Each row below holds a small network's activations on one input, seen along a few directions.
In each table, some parts of the input vary, and every possible input appears once, in random order.
Descriptions start from the smaller parts, as in this example, which fits no table here: one of 3 separate values, together with either a single point or one of 11 places along a line or (one of 5 places around a ring, together with one of 6 places along a line).
Shared parts are said once, and a part with two or three values counts as separate values.
In the rows, zero is written as 128.

A family of inputs:
row 1: [111 110 109  89 169 106 117 118 105 163 145 157 148 112]
row 2: [153 135 122 131 132 153 128 137 137  96 150 103 109 117]
row 3: [110 122 151 107 146 133 115 140 111 159 116 107 102 135]
row 4: [132 131 145 146  71 113 126 117 168 101 131 129 114 118]
row 5: [170 134  95  89 177 132  99 126 130 153 134 132 137 126]
row 6: [165 121  97  79 162 146 104 131 113 164 134 134 144 125]
row 7: [105 112 141 110 157 123 135 129 109 139 155 138 132  98]
row 8: [117 119 120  85 159 116  97 128 108 182 106 127 117 150]
row 9: [153 159 120 196  89 132 176 115 129 115  51 177 217 179]
row 10: [172 155  74 210 122 167 177 138 105 109  78 149 209 188]
row 11: [ 99 125 134 141 139 116 141 124 129  95 160 126 113 103]
row 12: [114 149  86 219 127 126 192 127  96 108  91 175 213 174]
row 13: [144 137 169 101 134 114 114 119 159 134 118 139 130 104]
row 14: [100 121 146 126 114 139 125 139 114 125 122  97  90 138]
row 15: [128 121 165 111  87 135 128 124 143 112 124 132 124 105]
row 16: [127 117 147 135  57 127 131 122 151 112 131 131 120 116]
row 17: [ 97 121 117 165 109 109 144 122 137  95 168 125 110 114]
row 18: [148 120 124 120 117 167 133 142 120 107 150 105 116 115]
row 19: [164 137 127 111 164 147 118 137 134 130 144 113 121 112]
row 20: [149 134 137  80 147  99  96 108 155 158 108 158 146 119]
row 21: [115 136 149 117 161 119 110 134 129 147 116 105  95 137]
row 22: [146 116 107 144  87 158 136 140 128 107 157 104 112 127]
row 23: [105 135 144 137 129 125 120 134 131 114 122  95  84 139]
row 24: [110 126 139 121 171 109 131 124 126 128 154 136 125  99]
row 25: [159 123 129 100 150 161 122 142 117 141 144 115 128 111]
row 26: [151 131 105 155 101 144 132 136 145  96 157 102 106 128]
row 27: [ 98 117 129 150  84 131 127 137 123 125 130  95  88 149]
row 28: [116 123 108  99 184  92 112 113 122 152 144 155 141 114]
row 29: [122 159 100 215 118 136 169 136  96 128  52 143 183 216]
row 30: [133 136 163 122 102 121 123 119 160 101 124 130 117 107]
row 31: [122 133 118  96 174 102  92 123 125 171 106 125 110 151]
row 32: [144 120 139  69 132 112 101 113 138 169 109 160 152 117]
row 33: [ 92 107 118 154  95 123 149 127 120 107 168 127 117 112]
row 34: [139 123 171  91 119 128 119 124 142 146 118 141 137 102]
row 35: [ 94 111 136 130 125 130 146 129 112 106 161 128 120 101]
row 36: [103 131 127 161  98 117 123 132 140 114 130  93  81 150]
What do these inputs look like to the network?
> one of 4 separate values, together with either a single point or (one of 2 separate values, together with one of 4 places along a line)
The inputs of row 14 and row 35 match in every part but the choice among 4 separate values. If row 36 is changed in the same way as row 14 into row 35, which row does it become?
> row 17
Which other rows does row 2 become when the place on the line of 4 takes its other values? List them by row number.
> row 5, row 19, row 26
Which other rows does row 8 become when the choice among 4 separate values takes its other values? List them by row number.
> row 1, row 6, row 32
List by row number the other rows that have the choice among 4 separate values in common with row 30.
> row 4, row 9, row 13, row 15, row 16, row 20, row 32, row 34
Which other rows does row 35 become when the choice among 2 separate values takes its other values? List them by row number.
> row 11
